A = [[56, -33, -13, -31, -18, -20, 28, -37, -15, -4, 32, 37, 39], [13, -52, 60, -18, 44, 5, -51, 56, -62, 30, 18, -10, 42], [-26, 53, -49, 26, -33, 3, 31, -37, 53, -26, -25, -2, -49], [-5, -32, 45, -3, 36, 11, -53, 51, -49, 22, 4, -18, 18], [-81, 43, 28, 38, 31, 26, -39, 57, 21, 11, -43, -53, -48], [-15, -4, 18, 4, 16, 7, -22, 24, -12, 9, -5, -14, -2]]
Indices start at 0.
(0, 0) -> 56
(4, 0) -> -81
(5, 6) -> -22
(2, 3) -> 26
(3, 6) -> -53
(4, 12) -> -48
(5, 4) -> 16
(1, 6) -> -51
(1, 3) -> -18
(5, 11) -> -14
(5, 1) -> -4
(3, 2) -> 45
(5, 2) -> 18
(4, 10) -> -43
(3, 5) -> 11
(5, 3) -> 4
(2, 7) -> -37
(4, 6) -> -39
(1, 0) -> 13
(1, 2) -> 60
(4, 7) -> 57
(4, 11) -> -53
(1, 10) -> 18
(5, 5) -> 7
(5, 12) -> -2
(2, 11) -> -2
(1, 9) -> 30
(2, 1) -> 53
(0, 6) -> 28
(0, 11) -> 37
(2, 4) -> -33
(0, 3) -> -31

grid =
[[  7   6 -14   2 -16  17  15  -7   6]
 [-33  12  -8 -16  25  29 -10  21  40]
 [-30  -1  13 -17  -7  -6  17  11 -15]
 [  4  -2 -17  -4   4 -12 -32 -25 -21]
 [ 24  -1  -1 -12  -9   2  22  17 -10]
 [ 19   5   4  16 -44 -50 -33  12 -19]
 [-65   1   6   8  15   7  19  -2 -16]]
grid[0, -9] -> 7
grid[-6, 6] -> -10
grid[0] -> [7, 6, -14, 2, -16, 17, 15, -7, 6]
grid[6, 7] -> -2
grid[-3, 0] -> 24
grid[6, 6] -> 19
grid[-7, -3] -> 15
grid[-7, 1] -> 6
grid[:, 7] -> [-7, 21, 11, -25, 17, 12, -2]
grid[-6] -> [-33, 12, -8, -16, 25, 29, -10, 21, 40]
grid[-7, -7] -> -14
grid[3, -9] -> 4
grid[6, 3] -> 8
grid[-4, 3] -> -4
grid[:, 1] -> [6, 12, -1, -2, -1, 5, 1]
grid[-2, -1] -> -19
grid[:, 4] -> [-16, 25, -7, 4, -9, -44, 15]
grid[-4, -2] -> -25
grid[5, -8] -> 5
grid[5] -> [19, 5, 4, 16, -44, -50, -33, 12, -19]
grid[3, 2] -> -17
grid[-6, -5] -> 25
grid[4, -1] -> -10
grid[6, -1] -> -16
grid[:, 8] -> [6, 40, -15, -21, -10, -19, -16]
grid[:, -3] -> [15, -10, 17, -32, 22, -33, 19]
grid[3, -4] -> -12

data = array([ 29, -21, -72,   1, -43])
data[0] = 29
data[2] = -72
data[4] = -43

M =
[[ 13  -6  80  -5  15  33 -17  66 -80]
 [ 66 -37  14  58  -5 -74   9 -22   9]
 [ 76   7 -47  50 -44 -64  40 -56  62]
 [ 42 -54  69  67  64 -62 -67  47 -45]
 [-17  61  -4 -49  38  42 -39 -20  14]
 [-37  76 -41 -47  63  60 -67 -71  75]
 [ 61  48  71 -18  63  46 -53  33 -43]
 [ 61  48  71 -17  63  46 -53  35 -44]
 [-69 -26 -26  19 -37  73  37 -72  36]
 [-39  76 -43 -52  65  60 -67 -73  75]
 [ 42 -53  70  68  63 -62 -68  47 -46]
 [ 58  72  70 -66  57  75 -56  54 -43]
 [ 44 -74  16  76  27 -61 -63  29  -1]
 [-38 -50 -43  56 -28  39   6 -52  34]]
M[0, 0] => 13
M[7, 0] => 61
M[11, 0] => 58
M[8, 7] => -72
M[12, 4] => 27
M[7, 2] => 71
M[:, 1] => [-6, -37, 7, -54, 61, 76, 48, 48, -26, 76, -53, 72, -74, -50]
M[4, 3] => -49
M[9, 0] => -39
M[1, 4] => -5
M[:, 6] => [-17, 9, 40, -67, -39, -67, -53, -53, 37, -67, -68, -56, -63, 6]
M[13] => [-38, -50, -43, 56, -28, 39, 6, -52, 34]
M[10, 3] => 68
M[9, 4] => 65
M[9, 3] => -52
M[5, 0] => -37
M[7, 1] => 48
M[12, 5] => -61
M[0, 8] => -80
M[:, 8] => [-80, 9, 62, -45, 14, 75, -43, -44, 36, 75, -46, -43, -1, 34]
M[6, 0] => 61
M[10, 1] => -53
M[9] => [-39, 76, -43, -52, 65, 60, -67, -73, 75]
M[3, 4] => 64
M[12, 7] => 29
M[8, 4] => -37
M[1, 7] => -22
M[7] => [61, 48, 71, -17, 63, 46, -53, 35, -44]
M[2] => [76, 7, -47, 50, -44, -64, 40, -56, 62]
M[11] => [58, 72, 70, -66, 57, 75, -56, 54, -43]
M[4, 5] => 42
M[6, 7] => 33
M[5, 4] => 63
M[9, 5] => 60
M[11, 4] => 57
M[2, 1] => 7

m =
[[8385, 8581, 5187, 5955, 5194, 6375, 8267, 6164, 3277, 7203, 6376, 8599, 8733, 1706],
 [7806, 9570, 5128, 5267, 4972, 6078, 7853, 5301, 4311, 7393, 5657, 9588, 8046, 3184]]
m[0][0] -> 8385
m[1][2] -> 5128
m[1][1] -> 9570
m[0] -> [8385, 8581, 5187, 5955, 5194, 6375, 8267, 6164, 3277, 7203, 6376, 8599, 8733, 1706]
m[1][11] -> 9588
m[0][8] -> 3277
m[:, 2] -> [5187, 5128]
m[0][2] -> 5187
m[1][10] -> 5657
m[0][5] -> 6375
m[1][6] -> 7853
m[1][9] -> 7393
m[1][4] -> 4972
m[0][3] -> 5955

x =
[[ 11  26  11  -5  13   6 -26]
 [ 82  61  66   2  27   9  -8]
 [  2  66  18  -4  19   4 -25]]
x[0][0]: 11
x[0][2]: 11
x[2][4]: 19
x[0][6]: -26
x[0][5]: 6
x[:, 5]: [6, 9, 4]
x[2][2]: 18
x[1][1]: 61
x[1][5]: 9
x[2]: [2, 66, 18, -4, 19, 4, -25]

a =
array([[-15.91,  -9.27,  -4.09,  -8.99,  11.93,   5.72,  -4.47,  -4.35,
          7.24],
       [ -5.96,   4.02,   6.95, -10.03,  -0.87,  -2.82,   2.39,  -1.95,
         -1.15],
       [  3.00,  -1.12,  -3.20,  -1.77,  -1.90,   0.03,  -0.88,   1.52,
          0.37],
       [ -5.59,  -3.06,  -1.97,  11.15,  -1.38,   1.46,  11.84,   9.23,
         -1.85],
       [ -5.42,  -6.76,  15.33, -18.71,  12.04,   2.70, -25.88,  -1.49,
         -8.84]])
a[0][0] => -15.91
a[2][7] => 1.52
a[3][8] => -1.85
a[4] => [-5.42, -6.76, 15.33, -18.71, 12.04, 2.70, -25.88, -1.49, -8.84]
a[1][2] => 6.95
a[:, 6] => [-4.47, 2.39, -0.88, 11.84, -25.88]
a[2][0] => 3.00
a[3][7] => 9.23
a[0][5] => 5.72
a[:, 7] => [-4.35, -1.95, 1.52, 9.23, -1.49]
a[2][1] => -1.12
a[1] => [-5.96, 4.02, 6.95, -10.03, -0.87, -2.82, 2.39, -1.95, -1.15]
a[4][5] => 2.70
a[0] => [-15.91, -9.27, -4.09, -8.99, 11.93, 5.72, -4.47, -4.35, 7.24]
a[4][7] => -1.49
a[1][7] => -1.95
a[3] => [-5.59, -3.06, -1.97, 11.15, -1.38, 1.46, 11.84, 9.23, -1.85]
a[1][1] => 4.02
a[:, 4] => [11.93, -0.87, -1.90, -1.38, 12.04]
a[3][3] => 11.15
a[2] => [3.00, -1.12, -3.20, -1.77, -1.90, 0.03, -0.88, 1.52, 0.37]
a[0][6] => -4.47
a[3][6] => 11.84
a[2][8] => 0.37

W = [17, -37, 51, 25, -49, 49, -63]
W[0] = 17
W[-5] = 51
W[-6] = -37

B = [1872 6832 7151 2925 9009 8331]
B[0] => 1872
B[1] => 6832
B[4] => 9009

X = [-39 -27 -33 -23 -65 -36 -24 -27 -35 -39 -40 -26 -37 -37 -29 -28]
X[0] = -39
X[14] = -29
X[-10] = -24
X[4] = -65
X[2] = -33
X[-8] = -35
X[11] = -26
